A small network was shown many inputs. Here are its activations along a few directions, one row for each input.
In each table, some parts of the input vary, and every possible input appears once, in random order.
Descriptions start from the smaller parts, as in this example, which fits no table here: values(2) and (point or ring(11) or (ring(5) and line(6))).
Shared parts are said once, and a part with two or three values counts as separate values.

Other details of the inputs shift rows strongly along two fixed directions, in all tables alike. That doesn't count.

Table:
row 1: [  1 -19   3   3   3   3   8  -1   0  -3  -9 -11  -6  -2  -5]
row 2: [-22  -3  30  24   2  13   0   0  10  15   7 -19   9   2 -13]
row 3: [ -5  -9  14  -1   4 -10   8  -6  -3 -16  -2  -1  -5  -5  -9]
row 4: [ 16  -6 -13 -14 -14 -15   8 -15  -8  -3  -1  16  -9  -3   5]
row 5: [  7  13 -22 -16  -6 -11   8  -7  -9  -1  -8  13   4 -10  10]
row 6: [ 17  -3 -20 -10 -28  -9  10 -13 -25  19  10  10  14  -8   9]
row 7: [-12  -5  40  21  -9  22  -6   3  12  17  10 -18   7   7 -20]
row 8: [ -7  -4   4   2  28  -9   0   4   7 -40  -9   5 -17  -8 -19]
row 9: [  8  18 -24 -10 -23  -5  -1  -8 -19  31   6  11  22  -5  25]
row 10: [-15  13  32  12   2  20  -9   8  20   9  -1 -13   6   6 -14]
row 11: [ 18  -2 -32 -11 -19  -2  -2   1 -21  14  17  10  10  10  22]
row 12: [-10  -4  16  14  -5  22 -12  18  -1  24  26 -17  20  14   4]
row 13: [ -1  -4   5   2  27  -6  -5   3  17 -39 -11   9 -25  -2 -20]
row 14: [ -2   0   2   7  31  -9  -6   2  22 -34 -11   6 -27  -3 -15]
row 15: [-12 -13  26  19  -8  21   3  11   3  29  12 -26  18   8  -3]
row 16: [ -3 -11  -4   4  31  -5   3  12  11 -28  -9  -2 -16  -2  -4]
row 17: [ -3 -12   4  -2   3  -1  10  -4  -2  -3   0  -9  -6  11  -1]
row 18: [  2 -12  -5   5  12   5  -4  10   2 -16  -6  -4  -8  -1  -4]
row 19: [ 20  -1 -21  -7 -22  -5   9 -15  -8  15   4  13   0  -5   9]
row 20: [ 11   5 -29  -4  -2 -14   0  -3  -8  -5   6  13   0 -11  10]
row 21: [ -8   1  30  18 -12  20 -21  14   8  12  21  -8  13  10  -9]
row 22: [-10  12   5  -3  17  -8   3  -1   8 -14 -13  -3  -6  -7  -3]
row 23: [  0  -3   8   8   4  -3   4  -8  12  -1  -4  -3 -13  -1  -8]
row 24: [ -4 -12   0   2  27  -3  -1   8   9 -41 -15  -2 -25   4 -13]
row 25: [-17  -1  32  17   3  14 -14  14   3  -5  16 -10  10   3 -13]
row 26: [-16  14  28  15  -5  20 -16   6  14  28   3 -12  14   9  -4]
row 27: [-14 -10  26  14 -12  20   0   8   0  34  20 -26  20  14   1]
row 28: [ 17  14 -15 -21 -27  -7  -4  -7 -15  18   4  18  12   2  19]
row 29: [ 12  15 -15 -19 -31  -6  -1  -5 -27  22   9  13  24  -3  22]
row 30: [ 11   5 -30  -1 -12  -7  -5  -4 -14  12  12  15  11  -7  17]
row 31: [  9   3 -24 -18   2  -9  10   1 -10   4 -10   6   1  -4  20]
row 32: [ 17   3 -28  -6  -6  -7  -3  -3   0  -6   4  20  -6  -5   5]
row 33: [ -8  -2   0   6  27  -7   2   4  13 -38  -9   4 -17 -10 -16]
row 34: [-15  -1  10 -13  42 -10   9   2  16 -46 -28  -5 -30   7  -9]
row 35: [ 14  -2 -21  -5  -5 -13   7 -18  -3   7  -5  15 -11  -4   9]
row 36: [ -5 -19   6  -1  22  -8  13  -3   7 -32 -22  -7 -26   2 -15]
row 37: [ 12  14 -19 -16   5 -16   2 -10   3  -7 -15  15 -12  -5   8]
row 38: [ 10   3 -22 -20  -6  -6   5  -2 -13  -3 -14   7  -4   1  14]
row 39: [-11  12  34  10 -11  23 -14   9  10  22   6 -13  17  10 -12]
row 40: [-15  -2  28  22 -20  22   0   4   2  30  18 -21  24   1 -11]
row 41: [  6   4 -22 -24   4 -11   8  -3 -11   2  -5   7  -1   2  21]
row 42: [ -8  -5   6  -7  30  -1   6   5  11 -32 -30  -7 -21  -4  -8]
row 43: [ 13  14 -21 -18 -24  -6   2  -6 -24  19   4  13  19  -7  15]
row 44: [ 11  -1 -22  -6  -8 -18  14 -15 -10   3   0   7  -2 -11   8]
row 45: [-10   5  20  26 -10  23 -23  12  11  28  20  -8  16  10  -5]
Description of these inputs: values(3) and (ring(5) or (values(2) and line(5))).
The inputs of row 24 and row 36 match in every part but the values(3) part. If row 14 is changed in the same way as row 24 into row 36, which row does it become?
Answer: row 23
Change only the values(2) part in row 22. List by row number the other rows that result.
Answer: row 37
Change only the values(2) part in row 4. List by row number the other rows that result.
Answer: row 3

Table:
row 46: [  4 -22  -6   2  31 -23  13 -12  12 -43 -11   9 -37  -6 -14]
row 47: [ 15 -18 -19   0   2 -17   7 -11  -5 -16  -4  13 -17  -7  -1]
row 48: [ -1  21  -3 -21  44 -17 -10   5  23 -56 -32  20 -36   1  -7]
row 49: [-14  -9  14  -4  22  -9  17  -4   4 -25 -13 -10 -13  -1 -12]
row 50: [  2 -20 -10  -5  33 -17  13   1   5 -52 -20   6 -30 -11 -13]
row 51: [ -4  30   9  11 -12  13 -25   4   8  25  13   8  21  -2  -1]
row 52: [ -4  -6   9  -2 -18   3   9  -3 -16  25  14 -11  19   3   9]
row 53: [  0  31  -7  -1 -16   9 -23  10  -9  25  17  11  29  -4  12]
row 54: [  5  -7  -7 -11   1  -2  14  -4  -3   1 -16  -5  -5  -1   6]
row 55: [ -7  -6  15   3  10  -4  14 -11  10 -13 -16  -7 -16  -4 -17]
row 56: [  4  -1  -4  -4 -25  13   7  -2 -13  36   5 -12  18   7  13]
row 57: [-14 -12  28  26  -8  34 -10  18   8  24  18 -30  15  15 -11]
row 58: [  6  28   2 -10   1  -5 -19  -1  11 -12  -4  21  -6   0  -4]
row 59: [-28  31  44  31   2  27 -29  15  28  20  12 -16  20   1 -17]
row 60: [ -6  20 -12 -12  52 -19  -7   3  23 -50 -32  19 -32  -8  -6]
row 61: [ -3  -4   5   0 -16  10   8  -1  -7  30   7 -15  15  11   9]
row 62: [ 12  -1  -4  -2 -36   5   8 -11 -14  38   7  -1  18  -4   8]
row 63: [ 34 -12 -53 -17 -27  -8   7  -5 -26  18   7  17   7  -3  28]
row 64: [ -3  -7   7  -1 -15   8   7  -2  -8  32   9 -14  14  10  13]
row 65: [  7 -10  -1  15 -24  13  -2  -1  -5  23  19  -5  11   2  -4]
row 66: [ 29  -9 -50 -15 -30 -11   9  -7 -33  12  14  17  11  -7  23]
row 67: [ 19  34 -46 -20 -21 -15 -11  -3 -20  16   9  29  21 -14  31]
row 68: [  2 -23 -10  -2  32 -14   8   0   8 -40 -20   1 -32  -1  -6]
row 69: [  8 -20  -9   0  29 -19  13  -9  14 -48 -21  11 -38 -12 -18]
row 70: [ 23  29 -44 -26 -26 -11 -14  -2 -24  11   9  36  19  -7  29]
row 71: [  5  -4  -3  -6 -31   2   7  -4 -25  32  10  -6  24   0  16]
row 72: [-28  -9  57  26   2  19   2   1  18  17   8 -31   5   9 -22]
row 73: [-10  24  14 -10  23  -4 -18  11  15 -35 -11  12 -11   1 -11]
row 74: [ 24  34 -53 -22 -19 -12 -11  -3 -15  24   3  29  15  -8  38]
row 75: [  0  23  -8 -10  12   1 -17   8   9 -11  -9  16  -4   3   6]
row 76: [-21 -14  45  37  -2  26  -8  11  19  14  22 -28   8  12 -26]
row 77: [-27  -9  51  22  -2  29  -5  13  11  27   2 -38  15  15 -12]
row 78: [  7  -7 -13 -18   4 -15  19  -9 -11 -17 -18   5  -9 -11   3]
row 79: [ -2 -13   2  -9  29 -26  20 -19  10 -41 -33   6 -37 -11 -13]
row 80: [ 26 -13 -42 -13 -27 -13   5  -6 -33  13  13  15  11  -6  23]
row 81: [ 30 -14 -50 -17 -23 -14   9  -9 -27  20  16  17   5   2  32]
row 82: [-12  -7  13  -3  17  -4  16  -3   3 -23 -17 -11 -12  -4 -13]
row 83: [ -1  -2  11   6 -23   5   8 -10  -5  30  11  -9  14   4   0]
row 84: [ -2 -23  -8  -5  35 -23  15  -3   4 -50 -11   5 -31  -6  -9]
row 85: [-24 -14  41  31   0  26  -7  19   8  10  23 -31  17  12 -20]
row 86: [-25 -17  40  30  16  26  -6  19  21   1  11 -33   0  17 -21]
row 87: [-26  25  51  26   2  30 -32  16  28  10  10 -10  14   9 -23]
Describe the family of inputs behind these rows.
Answer: values(3) and (line(4) or (values(2) and ring(5)))
The inputs of row 49 and row 83 match in every part but the values(3) part. If row 52 is changed in the same way as row 49 into row 83, which row does it become?
Answer: row 72
The inputs of row 58 and row 48 match in every part but the values(3) part. If row 62 is changed in the same way as row 58 into row 48, which row does it become?
Answer: row 54
Change only the ring(5) part in row 77. List by row number the other rows that result.
Answer: row 54, row 56, row 61, row 64
Change only the values(2) part in row 46. List by row number the other rows that result.
Answer: row 72
Change only the values(3) part in row 56. List by row number the other rows that result.
Answer: row 55, row 82
Change only the values(3) part in row 70. List by row number the other rows that result.
Answer: row 75, row 87

Table:
row 88: [ -5 -18  19  20 -33  30  -2  11 -12  49  28 -28  30  14   4]
row 89: [-16  11  33  17 -16  28 -18  16   5  29  19 -17  26  10  -4]
row 90: [ 15 -19 -23 -15   2 -25  25 -19 -12 -17 -13   9 -18 -10   4]
row 91: [ 12   7 -27 -13   5 -16  -1  -4  -6 -20  -4  21  -9  -9   5]
row 92: [-28   0  37  15  53  -2  -4   8  35 -49 -23 -11 -30  -2 -31]
row 93: [  9   9 -24 -16   6 -15   1  -4  -7 -18 -10  18  -7  -9   9]
row 94: [ 13 -17 -23 -17   2 -24  27 -19 -12 -16 -15   8 -17  -8   6]
row 95: [-27  -2  35  16  53  -2  -4   8  36 -51 -21  -9 -31  -2 -32]
row 96: [ -6  11  17  21 -31  27 -20  12  -3  46  32 -11  34   7   2]
row 97: [ -4 -18  19  21 -33  29  -3  11 -11  49  29 -28  30  13   3]
row 98: [ -9  11  27  18 -29  29 -20  12   0  46  25 -16  32  12   1]
row 99: [-15   4  16   3  32  -4  -4   7  17 -35 -15  -2 -17  -4 -17]
row 100: [ -7 -16  20  18 -32  30   0  11 -12  51  26 -30  32  14   5]
row 101: [ 31   8 -51 -24 -18 -22   2 -15 -20   1   1  33  -3  -7  22]
row 102: [-28  -2  39  11  55  -2  -4  11  36 -58 -24  -9 -33   0 -34]
row 103: [-14 -14  36  22 -22  24   3   4  -2  35  18 -30  22   8  -9]
row 104: [-28   0  35  13  53  -1  -5  11  32 -56 -23  -8 -29  -3 -33]
row 105: [-10  14  27  18 -27  31 -17  12   3  48  21 -18  32  11   1]
row 106: [ 10   7 -25 -13   7 -17   3  -7  -3 -14  -9  17 -10  -8  10]
row 107: [ 11   7 -22 -16   6 -16   2  -8  -2 -16 -13  18 -13  -5   8]
row 108: [ 26  12 -46 -28 -16 -21   5 -14 -19   5  -5  28  -1  -5  26]
row 109: [-16   6  19  -2  31  -2  -2   6  18 -31 -17  -3 -16   1 -14]
row 110: [-13   9  32  21 -16  28 -18  13   9  34  17 -18  23   9  -6]
row 111: [ -6  10  24  23 -29  31 -21  12   3  45  28 -14  31   9  -3]
row 112: [ 36 -22 -60 -23 -20 -24  21 -17 -32   4   2  22  -5  -6  27]
row 113: [ 25  14 -50 -30 -15 -22   5 -11 -25   4  -3  28   5 -10  28]
row 114: [ 32   8 -53 -26 -18 -24   4 -16 -22   2  -2  34  -3  -8  25]
row 115: [-11  15  22  16 -27  28 -16  11  -3  50  24 -16  37   9   6]
row 116: [ 28   9 -48 -25 -13 -21   5 -15 -16   1  -7  29  -5  -9  24]
row 117: [-25 -28  40  17  49  -7  17  -3  29 -56 -23 -20 -40  -2 -40]
row 118: [-13   9  31  20 -16  28 -21  16   5  28  25 -15  25  10  -8]
row 119: [ 12 -16 -22 -18   3 -24  27 -19 -13 -15 -16   7 -17  -8   6]
row 120: [ 13   7 -25 -19   7 -19   1  -6  -5 -20 -10  20 -12  -7   9]
row 121: [-27 -28  42  16  50  -6  18  -2  29 -55 -26 -20 -39  -2 -40]
row 122: [ 26  14 -51 -29 -16 -23   5 -11 -24   2  -3  29   4 -10  28]
row 123: [-31   1  42   9  54   1  -2   7  36 -50 -29 -14 -32   3 -32]
row 124: [-16   5  17   5  31  -3  -2   4  20 -27 -15  -5 -16  -1 -14]
row 125: [ 36 -22 -59 -21 -20 -23  20 -16 -31   3   5  21  -5  -5  25]
row 126: [ 14   4 -25 -12   7 -16   2  -8   0 -16 -11  20 -14  -7   5]
row 127: [-16  13  33  15 -15  27 -17  16   5  30  18 -18  27  11  -4]
row 128: [ 31 -18 -52 -24 -19 -21  22 -15 -29   6  -1  15  -4  -4  27]
row 129: [-11  14  27  16 -27  31 -17  12   2  49  20 -18  33  11   2]
Describe the family of inputs behind these rows.
Answer: line(6) and (values(2) or ring(5))
The inputs of row 110 and row 111 match in every part but the line(6) part. If row 98 is changed in the same way as row 110 into row 111, which row does it become?
Answer: row 101
The inputs of row 124 and row 92 match in every part but the line(6) part. If row 128 is changed in the same way as row 124 into row 92, which row does it become?
Answer: row 97
Change only the values(2) part in row 88. List by row number the other rows that result.
Answer: row 103
A walk changes only the line(6) part. It starts at row 109 and steps to row 127. List the rest of the walk in order.
Answer: row 89, row 120, row 102, row 118
Which other rows agree with row 95 in the line(6) part? List them by row number.
Answer: row 102, row 104, row 112, row 114, row 121, row 126
Change only the values(2) part in row 119. List by row number the other rows that result.
Answer: row 100
